These are the activations of a small neural network, seen along a few directions. Each row is one input.
In each table, some parts of the input vary, and every possible input appears once, in random order.
A made-up example of a description, with smaller parts first: values(3) and (point or ring(9) or (line(4) and ring(5))).
Shared parts are said once, and a part with two or three values counts as separate values.
In the rows, zero is written as 128.

A family of inputs:
r1: [121 134 141 112  95 128  81 118 133 126 106  80 125 141 134]
r2: [ 48 140 146 164  99 146 154  93 105 114 145 158 122 162 166]
r3: [128 148 124 101 125  78 160 148 131 140 134 112 144  78 141]
r4: [176 145 149 132 121 143 162 152 126 118 131 136 158 131 108]
r5: [160 148 143 140 100 147 100 116 100  97 113 136 131 155 129]
r6: [158 128 153 112 134 134 158 151 140 126  95  97 150 132  93]
r7: [113 112 133 104  88 103  96  99 139 125 110  92 121 124 156]
r8: [129 148 134  97 132 129 142 147 146 140 120  74 142 104 101]
r9: [145 122 152 105 162 139 164 142 123  96 147 143 145 143 106]
r10: [126 131 149 133 146 116 157 149 129 123 166 162 180 143 121]
r11: [164 127   7 183 195 150 119 158 183 206 151 193  47  60 102]
r12: [ 68 151 135 133 150 159 207 127 103 141 150 154 154 138 150]
r13: [101 110 154 136 142 127  89 107 102  96 139 155 151 159 135]
r14: [143 123 162 117 107 131 100 127 119 115  82 103 115 165 122]
r15: [156 105   7 197 145 143  71 125 166 193 141 197  24  91 119]
r16: [128 106 148 129 123 140 103 107  99  77 135 136 120 170 124]
r17: [106 111 140 119 103  81  95  97 119 121 124  91 114 108 157]
r18: [134 115 127  89 136 112 145 141 141 150 116  85 160 100 142]
What do these inputs look like to the network?
> values(2) and (point or line(8))
The inputs of r17 and r3 match in every part but the values(2) part. If r1 is changed in the same way as r17 into r3, which row does it become?
> r8

A family of inputs:
r19: [149 170 157 113 141 137 159 167 117 132 142 145 201 166 110]
r20: [ 75 138 173 120  72 141 136 104 100 108  94 142 129 123 157]
r21: [ 79  95 177 140 136 116 121 102  94 106 110  98 130 162 145]
r22: [119 125 177 109 132 136 100 101 113  64 148 155 146 175 139]
r23: [ 94 172 120 121 109 120 201 128 127 137 106  83 161 136 128]
r24: [ 79 129  97 135 142 113  72 129 154 131 134 165  58  96 154]
r25: [135 109  90 143 146  89 151 155 192 174 141 169 120  71 141]
r26: [152 124 111 189 138 161  85 122 123 109 111 169  81 137 114]
r27: [114 134  61 150 152 110 132 149 178 175 142 133 130  82 139]
r28: [190 118 136  86  47  87  35  97 121 132  59  62 119 122 125]
r29: [118  97 199 122 129 126 110 102 106  81 141 140 151 140 152]
r30: [142 117 100 127 145 136  97 100  78 140 131 190  75 112 147]
r31: [ 74 113 167 141 103 125 131 112  98 112 100  98 123 163 160]
r32: [113 140 181 110 128 149  93 135  85  87 125 173 151 186 122]
r33: [108 136 160 104 154 126 172 140 127 111 147  89 169  90 119]
r34: [130  96 106 152 131 192  87 109 140 135 116 168  72 136  81]
r35: [176 131  71 118 161 132 160 137 116 176 153 154 114  97 138]
r36: [193 142  82 169 142 160 159 167 148 142 152 146 102 112 106]
r37: [172 109  76 153 128 171 164 155 158 161 144 151 108 116  61]
r38: [125 124 150 103 173 114 170 137 136 103 157  84 173 135 119]
r39: [220 135 122  64  54  81  96 156 141 163  92  37 137  98 117]
r40: [102 142 133 126 119 122 194 140 126 137 134  64 159 136 137]
r41: [ 64 117  83 146 131 122  74 106 163 144 130 154  83 106 159]
r42: [148 158 144 130 158 103 172 124 131 112 165 103 180 176 104]
What do these inputs look like to the network?
> values(2) and (point or line(5) or line(6))
The inputs of r24 and r25 match in every part but the values(2) part. If r34 is changed in the same way as r24 into r25, which row does it become?
> r37
